Each row below holds a small network's activations on one input, seen along a few directions.
In each table, some parts of the input vary, and every possible input appears once, in random order.
Descriptions start from the smaller parts, as in this example, which fits no table here: ring(8) and (point or ring(9) or (values(3) and line(4))).
Shared parts are said once, and a part with two or three values counts as separate values.

Other details of the inputs shift rows strongly along two fixed directions, in all tables alike. That doesn't count.

Table:
row 1: [-26   8 -12 -37  50  16 -58 -37  -7   8   5 -53]
row 2: [ -5 -27 -32  -9 -71  -5  -5  -2   7   0 -23   4]
row 3: [ 20  -4  24  61 -19  11  52  27  32 -13  12  44]
row 4: [-10 -22 -34  -3 -72  -2   3  -6   8   0 -24  -3]
row 5: [-22  12 -20 -29  68   4 -70 -47 -12 -12   1 -27]
row 6: [39  7 72 44 85 47  7 13 20  8 30  9]
row 7: [-29  11 -21 -36  78   1 -65 -62 -17  -2   4 -29]
row 8: [ 31 -19  44  44 -25  10  51  37  28  18  29  32]
row 9: [-12 -16 -35   2 -63  -1   4 -15  11  -8 -26  10]
row 10: [ 36 -19  43  53 -21  14  57  24  32   8  14  50]
row 11: [-13  19 -40 -32 -58 -52  20  34 -36 -17 -25   5]
row 12: [-20  25 -34 -25 -54 -47  28  26 -35 -17 -25  -4]
row 13: [-10 -30 -29 -10 -65  -9   0 -14   8   8 -21   7]
row 14: [-19   3 -17 -45  48   9 -67 -28  -8   8   3 -46]
row 15: [ 39  51  92  23 118   4  45  50 -31  11  47   1]
Description of these inputs: values(3) and (point or line(4)).
The inputs of row 6 and row 10 match in every part but the values(3) part. If row 2 is changed in the same way as row 6 into row 10, which row does it become?
Answer: row 13
Change only the line(4) part in row 9. List by row number the other rows that result.
Answer: row 1, row 3, row 4

Table:
row 16: [ 16 -31   7  19 -36   2  21  11  18  11   0  32]
row 17: [  5  31   7 -14  70  -3 -25  -5 -24 -12   9 -16]
row 18: [ -9  12  11  -1  47  20 -19 -22   2 -11  -3 -10]
row 19: [-17  -3 -43 -16 -83 -35   6  23 -14  -3 -24   6]
row 20: [-11  21  -2 -37  25  -7 -31   4 -19   0   4 -29]
row 21: [ 23 -14  20  24 -28  15  17  34  30   5   8  17]
row 22: [14 -1 37 28 -1 25 24 24 19  5 11  1]
row 23: [ 38 -26  38  38  -2  17  29  19  19  14  17  31]
row 24: [ 15  -4  20  16 -24  -6  47  16   7   8   8  22]
row 25: [-12   6 -25 -42 -19 -31 -11  -8 -18   4  -7  -1]
row 26: [ 10   1  21  12 -12  15  18  19  23   2   4  -4]
row 27: [-13 -10  -7 -17  -5   1 -12 -29  -5   8  -7  -8]
row 28: [-15  16  -4 -25  19   5 -16  -3  -9   0   1 -33]
row 29: [ -1  -1   8 -10  46  20 -44  -7   0  12   0 -29]
row 30: [29 11 36 27  2  2 33 52 -1  0 21 10]
row 31: [ -7  -5 -21  -1  11   2 -31 -17   2  -5 -18   0]
row 32: [ -6   5  -4 -21  14 -21 -10  -5 -27  12  -2  -2]
row 33: [  7 -16  35  58  26   0  23  12  25  -3  41  21]
row 34: [ -8   6  -9 -14   2   2  -6   2 -12  -4  -2 -28]
row 35: [  1 -15 -12  -9  -9  12 -31  -4   4  -1  -7 -19]
row 36: [31 -3 30 45  6 25 17 19 20 -7  9 31]
row 37: [ -9  22 -14 -13  25 -18 -17  -2 -23  -8 -10  -4]
row 38: [-24  -9 -33  -4 -38 -13 -15 -19  10  -5  16   8]
row 39: [-11  10  -4  -1  32  12 -20 -26  -5  -6 -14 -13]
row 40: [ -25  -14  -71  -16 -116  -27   12  -16   13  -23  -43   21]
row 41: [ -6  -3  -7 -12  -7  15 -18 -11  -3  -3  -6 -30]
row 42: [16 14 30 43 14 11 41 24  4 -5  4 21]
row 43: [ 24   7  31  38  18  24  23   4  12 -11   6  13]
row 44: [ -8  11  12  -9  43  21 -32 -16  -7   9  -2 -41]
row 45: [ -4  -9  -2  37 -25  -3  27  15  23  10  24  31]
row 46: [-18  11 -16 -14  12  -5  -6 -16 -11 -16 -10  -8]
row 47: [32  9 46 21 31 -3 31 29 -8  9 27 20]
row 48: [16 17 27 24 35 -5 21 28 -5 -7  8 20]
row 49: [-23  11 -15 -22  40   2 -35 -30  11   5  28 -16]
row 50: [ 18 -11  14  24 -31  -6  47  16  -1   8   5  22]
row 51: [ -21   -2  -74  -27 -106  -55   11    8   -8  -25  -38   26]
row 52: [-16  -2  -9 -23   5  -8  -4 -20 -17   4  -3 -11]
row 53: [ 11   5   2  31 -28  -4  41  18   3 -14  -4  25]
row 54: [13  7 32 31  4 14 35 36  4  6  9  1]
row 55: [-11  -5 -35 -20 -14  -4 -30 -22  10 -16 -19   3]
row 56: [-17  16 -28 -23   5 -10 -10 -22  -9 -17 -14 -14]
row 57: [ 21 -20  16  28 -40   6  41   7  13  11   2  24]
row 58: [-12  -7 -22 -30 -23  -6 -10 -32   2   7 -12  -8]
row 59: [-16   7  -4 -23  21   3 -14  -6 -11  -3  -1 -33]
row 60: [-16 -29 -61  -6 -93 -22  -4  -7  13 -20 -36  30]
row 61: [  1 -14  -5 -14  26   6 -32 -25  -4  19  -3  -8]
row 62: [ -2  12  12 -30  60 -12 -24 -13 -26  10  11 -18]
row 63: [ 18 -21  24  28 -15  18  16  31  24   4   6  13]
row 64: [-10   2  -3 -13  13  -6  -1 -18 -21  12  -4 -11]
row 65: [ -6  19  18 -19  47   1 -20  12 -18  -1  12 -24]
row 66: [ -3   2  17 -11  55  17 -23 -33 -12  20   3 -23]
row 67: [ -2 -15 -20 -32   3  -2 -30 -29   5  11  -5  -7]
What is each input in this table made of?
Answer: values(4) and (point or (values(3) and line(4)))
The inputs of row 66 and row 27 match in every part but the values(4) part. If row 45 is changed in the same way as row 66 into row 27, which row does it become?
Answer: row 33
The inputs of row 61 and row 67 match in every part but the values(4) part. If row 54 is changed in the same way as row 61 into row 67, which row does it become?
Answer: row 28
Change only the values(4) part in row 31. List by row number the other rows that result.
Answer: row 36, row 55, row 60
List by row number the other rows that have the values(4) part in common with row 35.
Answer: row 17, row 23, row 30, row 34, row 36, row 38, row 41, row 43, row 47, row 50, row 53, row 57
Change only the values(3) part in row 54. List by row number the other rows that result.
Answer: row 42, row 64
Change only the values(4) part in row 20. List by row number the other rows that result.
Answer: row 19, row 30, row 65
